These are the activations of a small neural network, seen along a few directions. Each row is one input.
Each table varies a few parts of the input and shows all the possible inputs, shuffled.
A made-up example of a description, with smaller parts first: values(2) and (point or line(9) or (line(4) and ring(5))).
Shared parts are said once, and a part with two or three values counts as separate values.

Other details of the inputs shift rows strongly along three fixed directions, in all tables alike. That doesn't count.

Table:
x1: [ 49  -3  13  12  12  -3 -22 -20  43 -19   4   9  41]
x2: [ -8  33  -9 -50  15  30   6 -46 -26  23  20 -79 -52]
x3: [ 54   7 -29 -41 -59  32  -8 -47  65  13  41 -13  85]
x4: [-43  17  15 -34  33  -6   5  38  36  -6 -43  22 -31]
x5: [-55  26  13 -21  16  -5   8  37  29  -2 -29  37 -38]
x6: [  5  44 -21 -12 -19 -12   7 -49   1  32  30 -42  18]
x7: [-51  36  18 -31   8  23  43 -52 -22  33  22 -56 -16]
x8: [  5   0 -36 -43 -47  22  -4  38  63 -12 -31  70  21]
x9: [ 74 -40  -1  40 -16 -13 -30   0 -17   3  27  33  -2]
x10: [ -7  35   9 -21   3   3   4 -63  22  32  36 -27  24]
x11: [ 48 -60   9  46  19 -13 -12  -6   2 -15  -9   9  44]
x12: [  2 -16  38  34  19  29   1   9 -55 -21   7  14  -6]
x13: [-17   9 -28   1 -15 -52   3  30  67 -19  -7  51   2]
x14: [ 30 -46  10  66 -12 -12  -3  -3  -2 -13  15  22  38]
x15: [-29   0 -28 -67  -5  53   4  50  27 -19 -57  24 -13]
x16: [  7  26 -24   4 -40 -35 -24  38  63  -4 -17  44 -21]
x17: [  9 -18   9  44  -8  16 -17  21 -67  -3   7  -5 -25]
x18: [ 49 -47   0  46  10 -24 -35   9 -11 -16   0   1  45]
x19: [ -5  25 -26 -40 -57  64  12 -38  13  13  40 -27  39]
x20: [ -1 -31  13  25  12  -8  -7  11 -71   1  -4   3  -1]
x21: [ -32  -10   53    2   40   44   19   12 -101   -9   -8    1  -43]
x22: [-35  32  13 -33  16   0  12  25  24 -16 -43  43 -40]
x23: [-44  36 -18 -12  -7 -20  11  50  10  -1 -36  22 -44]
x24: [ -2  28  -7 -24 -12 -19   1 -45  11  19  27 -60  26]
x25: [-18  40   8  -3  -6  11   4 -52  26  20  48 -35  22]
x26: [ 38 -48  -5  44   5 -32 -10  -4 -16 -10  22  33  38]
x27: [ 20 -26  45  10  36  21  -1   6 -51 -17  -8   5   1]
x28: [ -5  -1 -27 -12   4 -53   0  32  72 -23 -22  36   5]
x29: [-31  27 -25 -22  21 -15   0  47  21 -11 -57   0 -36]
x30: [ 69 -37   6  43 -11 -16 -39  13 -15  -4   7  10  22]
x31: [ 72  19 -21  -9 -40 -23 -22 -56  64  20  57 -29  24]
x32: [-48  13   4 -23  17 -11  27  27  30   1 -48  32 -36]
x33: [-41   7   9 -29  26 -11  26  35  37  -7 -52  15 -32]
x34: [-21  11 -33  11 -18 -45   1  32  72 -26  -6  43   2]
x35: [ 53  32 -28   5 -34 -36 -13 -49  59  21  42 -37  63]
x36: [ -7 -28  18  32   3  -6  -6  19 -70  -2   5   1  -3]
x37: [-13 -12   7   2   8  -5  20 -21 -15   9  -9   0   0]
x38: [  0  28   7 -24  22  10  -6 -58  36  19  24 -50  30]
x39: [-29  26 -20 -15 -15  -1   1  46  21 -10 -18  23 -81]
x40: [  7 -43   6  -8 -22  68   4  25 -67  -5   3  27  16]
x41: [  5 -50  27  20  30   3  14   4 -49  -5 -17  -7   4]
x42: [-57  37  14 -20   8  30  43 -48 -21  25  23 -63 -18]
x43: [ 25 -29  13  24  -2  13 -10  14 -64   5  20  10 -44]
x44: [ 70 -39  -1  47   0  -8 -47   9 -11  -9   0   3  22]
x45: [-60  46  -3 -22  -8  12  21 -35 -39  19  27 -73 -20]
x46: [ 45 -56  -8  42  26 -25 -19   2  -6 -23  10  10  43]
x47: [ -40   -8   13   27   25   29   16   33 -115    0  -11  -26  -46]
x48: [ 13  22 -27  -2 -32 -37 -25  31  61  -1 -28  47 -19]
x49: [  9 -47  28  24  47  17   6   4 -39  -6 -21 -11   5]
x50: [-55  32   9 -32   1  16  43 -56 -27  28  18 -58 -17]
Each input here is: line(5) and (point or line(9)).
- Changing only the line(5) part turns x49 into x32. The same change can be made to x44. Which row results? => x48
- Changing only the line(5) part turns x36 into x18. The same change can be made to x13. Which row results? => x46
- Change only the line(5) part in x40. List by row number the other rows that result. => x3, x8, x15, x19
- Change only the line(5) part in x10. List by row number the other rows that result. => x4, x5, x25, x38
- Change only the line(9) part in x47. List by row number the other rows that result. => x12, x14, x17, x25, x34, x39, x42, x45

Table:
x51: [-27  12   8  -3  14   4  15 -30 -22   8  16 -33   4]
x52: [ 19 -13  12  27 -19  -4  -6   2 -10  14   4  21  15]
x53: [ -3   9   4   0  -2   3   3 -15 -41  10  15 -34 -14]
x54: [ 12 -17   1   9   4   5 -14  20   6 -12 -21  10  -6]
x55: [ 22 -19 -11  24  -1 -14  -3   1  -4  -5  -4  -1  26]
x56: [ 11  46 -32 -24 -20 -26  -6  -9  94   2 -15  -1   7]
x57: [ 13   6  -1 -26 -12  23   6 -32 -13   5  24  -8  19]
x58: [ 12   4  -9 -10  -4 -28  -5  -3  37   0   5  11   4]
x59: [ 28 -33  -5  12  -5  -2  -8  -3  -3  -4   4   9   8]
x60: [ -5   6  -5  -1 -12  14   1 -21 -28  12  17 -34 -10]
x61: [-15  33  15 -29  -2  21  14 -43   0  31   7 -40   3]
x62: [-19  -9   3   9  24 -15  -4  24 -15  -6 -16  14  -3]
x63: [-64  25   1 -18  15  -3  32  19  16 -11 -28   3 -33]
x64: [ -1  -1   6  30  -8 -12   4  14  11 -12   3  24  -9]
x65: [ 27  -6  -1  13 -24  10 -13   7 -14  -8  15  26  23]
x66: [ -4   9   8  -4   2   5  22 -44   3   8  30 -23   1]
x67: [ 12 -16   7   1  -9  -9   4   4  17   9 -12  32   7]
x68: [ -2  18  12 -13  15   7  -2 -26 -15  11  14 -41  -2]
x69: [  1   6   3 -12  14  -5   1 -34 -16  17  25 -23   0]
x70: [-14  42  -6 -13  -9 -16   8  -6  85  -8  -8   8  -4]
x71: [ 16  -6   8  -3   0  19 -12  25  -4 -18 -17  30   9]
x72: [ 36 -26  -8  15   1 -10  -3  -4  -7  -1  -1   8   9]
x73: [  8  12  -9   4  -9   3   4 -22 -28  14  14 -32  -5]
x74: [-10  -2   5  -3  12   1  10 -15 -37   4   6 -37   5]
x75: [ 27 -19   6  14  -2  22 -18   7   2  -7   6  11  20]
x76: [ 27 -34  -2  11  -4   7  -5   4  -1  -2  11  12  10]
x77: [-14  16   9   6   1   5   6 -26 -29  11  25 -25 -12]
x78: [-13  -8   1   5  15 -17  -1  23  -6  -9 -14   7   0]
x79: [ 13 -17   2   9   3  12 -12  26  11 -10 -13  13  -2]
x80: [ 10   2  -8 -20 -13  22   4 -35   5  13  32 -18  15]
x81: [  5  -1  -2   2   1 -20   0  -5  31  -5   4  21  -1]
x82: [-31  49 -19 -30 -14 -26   2  10  46   4  -9  -1 -28]
x83: [ -8  23  11 -13  22   7  -4 -29 -17  16  15 -38  -4]
x84: [-68   9   4 -42  23  32  24  51 -49 -18 -51  17 -44]
x85: [ 22 -12  17  27  13  -4 -14  -3   1  -9   5   8  12]
x86: [ 11 -23  12  22  -6  -5   1   0  -6   8  -4  16  34]
x87: [-16 -23  -4   6   8   2   1  27 -17 -13 -26   6  -8]
x88: [ 31 -26   3  12   3 -15  -6   0  -9  -5   4   8   7]
x89: [-20 -24   1   3  10  20   3  36 -26 -13 -19  19  -4]
x90: [  3   3  -3  18   0 -23 -17  18   4   0   1  21  -7]
x91: [  7  44 -20 -26 -18 -30  -9  -4  90  -2 -11  -1   5]
x92: [-62  -3  -3 -26  21  20  20  49 -24 -10 -43   2 -46]
x93: [ 23 -20  -5  26 -17   6 -12  12  -7  -1  16   8   8]
x94: [ -1 -14  -3  12 -11  15  -9  33 -13  -8  -4  27 -10]
- Changing only one part turns x67 into x61. The same change can be made to x80. Which row results? => x75
- Changing only one part turns x72 into x55. The same change can be made to x76. Which row results? => x92
- What do these inputs look like to the network? => values(4) and (point or line(10))
- Change only the values(4) part in x90. List by row number the other rows that result. => x62, x69, x83
- Change only the line(10) part in x73. List by row number the other rows that result. => x53, x60, x64, x65, x77, x82, x90, x93, x94
